Each row below holds a small network's activations on one input, seen along a few directions.
In each table, some parts of the input vary, and every possible input appears once, in random order.
Descriptions start from the smaller parts, as in this example, which fits no table here: one of 8 places around a ring, together with either a single point or one of 9 places around a ring or (one of 2 separate values, together with one of 6 places along a line).
Shared parts are said once, and a part with two or three values counts as separate values.
In the rows, zero is written as 128.

Other details of the inputs shift rows strongly along two fixed directions, in all tables alike. That doesn't count.

A family of inputs:
r1: [130 137 104 122 168 113 105 121 204 136 122 146 123]
r2: [146 117 195 161  42 104 210 175  70  69 151  84  98]
r3: [ 98 170 161 104 117  80 146  82 135 143  96 166 120]
r4: [108 169 108 138 171 165  77  92 179 141 154 144 192]
r5: [138 122 128 173 153 138 116 150 142 122 176 106 144]
r6: [ 71 174 149 115 118 108 125  91  80 122 152 151 148]
r7: [128 131 110 137 188  99  99 120 186 153 133 146 119]
r8: [ 78 163 132  85 132 130 114  48 102 168  74 160 157]
r9: [206  51 109 188 110 147 173 240 163  74 143  99  61]
r10: [ 85 130 135  80 115 122 133  74  94 136  81 139 125]
r11: [201  80 110 119  98 159 131 185 130 122 127  70 116]
r12: [156 116  42 133 202 194  51 123 226 155 118 125 161]
r13: [ 56 150 135  80 144 126 123  60 113 142  89 199 135]
r14: [204 100  85 226 159 148 104 228 170 105 212  82 123]
r15: [147 106  91  89 160 160  77 124 136 163 123 105 153]
r16: [ 67 211 145 113 123 124 108  67  98 142 138 173 179]
r17: [ 93 148 103 126 185 156  72  89 171 135 162 139 180]
r18: [165  97  62 172 205 175  81 163 213 141 142 149 133]
r19: [103 124 160 127 111 109 168 121  84 127 103 164  99]
r20: [141 138  72 174 216 179  48 128 216 149 182 126 192]
r21: [136 107 156 113  60 117 187 139  81 102  86 103  90]
r22: [193  74 105 107  99 159 131 187 133 113 126  67 113]
r23: [183  98 134 212 110 113 156 226 103  90 201  77  92]
r24: [133 116 170 140  70 114 197 151  88 102 100 149  84]
r25: [ 91 139 141  95 121 119 134  78  86 152  84 140 129]
r26: [182  82 176 115  36 108 194 179  39 113 111  66  88]
r27: [122 106 147  60  83 124 142 112  67 131  99 103 121]
r28: [ 79 189 149 116 105 118 130  95  90 119 143 152 156]
r29: [ 96 165 162 113 129  70 143  82 124 153 102 165 120]
r30: [104 130 166 109 111  62 163 109 117 121 110 143  87]
Description of these inputs: one of 5 places around a ring, together with either one of 2 separate values or one of 4 places along a line.
Changing only the place on the ring of 5 turns r5 into r2. The same change can be made to r7. Which row results?
> r1
List by row number the other rows that have the place on the ring of 5 in common with r4.
> r3, r11, r12, r16, r24
A walk changes only the place on the ring of 5. It starts at r22 and steps to r11. List the rest of the walk in order.
> r26, r15, r27
Change only the choice among 2 separate values in r17. List by row number the other rows that result.
> r6
Change only the choice among 2 separate values in r28. List by row number the other rows that result.
> r2

A family of inputs:
r31: [109 145 171  99  94 105 150  82  93 142  99 125 138]
r32: [124 160  64 105 194 167  41 101 200 160 147 128 184]
r33: [198  76 113 141  96 147 150 209 137  99 140  73  99]
r34: [116 131  60 124 209 191  48 104 177 164 132 165 170]
r35: [103 142 159  90 102  97 163  99 100 139  77 160 109]
r36: [114 147  71 136 195 177  62  90 202 151 128 149 184]
r37: [ 93 147 148 117 105 117 144  99  63 135 111 150 133]
r38: [116 139  76 126 192 192  67  91 199 152 120 157 175]
r39: [198  66 116 166 115 151 153 199 153 106 128  75 100]
r40: [ 86 127 160  80 101 108 157  94  83 125  93 141 117]
r41: [190  91 111 168  97 143 146 208 139  85 159  80 105]
r42: [181 104 131 203 128 106 156 209 162  98 174 111  87]
r43: [193  60 110 160 120 144 145 209 117 117 136  83  90]
r44: [131 140  70 111 216 139  48  96 224 174 126 157 160]
r45: [ 93 158 160 115  97  90 164  96  97 126  96 168 113]
r46: [ 99 163 167 107 102  77 157  95  98 139  99 149 109]
r47: [ 94 132 163  85 109  91 142  88  91 132 113 130 122]
r48: [ 92 181 173 115  88 108 148 105  81 118 142 144 151]
r49: [ 99 159 170 112  94 106 154  85  89 136 102 123 135]
r50: [ 98 155 158  89  76 133 152 101  78 118 105 149 133]
r51: [ 78 142 157 106 101 104 155  91  84 112 113 148 122]
r52: [ 88 172 182 138  97 108 159  93  89 125 129 146 148]
r53: [ 97 152 159 108 105 101 141  96  59 147 113 131 128]
r54: [198  68 121 163 119 122 139 199 115 121 154  73  93]
r55: [177  62 108 170 128 149 147 203 152  84 155  95  81]
r56: [186  81 119 175 116 130 163 202 155  97 134 117  70]
r57: [ 88 165 169 134 111 105 147 103  61 136 141 153 141]
r58: [131 147  74  90 184 161  46  96 193 164 141 130 184]
r59: [165  90 133 193 129 118 151 203 143  83 189  92  95]
r60: [106 139  66 114 218 153  45  94 206 154 147 135 165]
What do these inputs look like to the network?
> one of 5 separate values, together with either a single point or one of 5 places around a ring
List by row number the other rows that have the choice among 5 separate values in common with r43.
> r34, r37, r53, r54, r57
List by row number the other rows that have the choice among 5 separate values in common with r52.
> r31, r36, r38, r39, r49

A family of inputs:
r61: [178 110  92 167 170 136  87 174 189 124 188  80 143]
r62: [109 152 112 124 174 131  83 105 142 151 157 131 165]
r63: [ 83 155 187 131  76 106 177 104  39 112 129 152 124]
r64: [187  85 151 160  92  88 179 192 122 110 127  91  64]
r65: [ 98 135 105 129 176 146 101  98 158 142 118 174 144]
r66: [151 129 179 152  74  86 175 163  72 113 151  92 107]
r67: [170 113  82 178 163 145 100 179 204 108 173 105 127]
r68: [ 90 152 165 117 114  96 137  98  61 140 137 137 138]
r69: [ 62 161 138  76 155 101 108  45 106 172  88 185 139]
r70: [ 66 178 151  64 136  89 114  37 126 163  86 169 147]
r71: [105 130 151  70  87 124 151 103  76 132  89 135 121]
r72: [201  77  69 151 155 180  96 182 187 131 133  80 129]
r73: [197  83  70 134 153 173  94 186 190 129 134  97 125]
r74: [158  96 145 182  93 108 177 194  92  88 153 110  78]
r75: [140 116 130  88  99 133 135 128 123 122 107 113 124]
r76: [ 81 150 159  86 121  88 142  75  96 150  92 156 117]
r77: [ 95 159 111 131 159 135 103 106 146 134 138 157 147]
r78: [104 152 166 125  98 108 167 106 109 125 100 160 121]
r79: [154  78 157 127  65 123 185 160  54 110 102  91  85]
r80: [ 94 162 120 134 156 151 100 100 138 133 149 153 165]
r81: [127 152 146 155 111 133 140 134 117 117 149 133 140]
r82: [120 120  98  96 150 165  95 102 139 150 103 122 151]
r83: [168  93 158 168  83 106 190 185 133  82 134 100  80]
r84: [102 139 113 129 166 142 110 105 167 136 119 163 142]
r85: [165  78  92 121 138 159 114 167 137 126 125 112 112]
r86: [125 151 141 148 111 114 146 137 120 117 134 139 122]
r87: [123 148 147 147 109 128 139 129 126 107 155 122 140]
r88: [131 129  51  93 202 191  38  88 216 163 117 125 187]
Changing only one part turns r86 into r67. The same change can be made to r64. Which row results?
> r70
What do these inputs look like to the network?
> one of 4 places along a line, together with either one of 2 separate values or one of 5 places along a line
Change only the place on the line of 4 in r62. List by row number the other rows that result.
> r61, r66, r68
Change only the choice among 2 separate values in r72. List by row number the other rows that result.
> r73
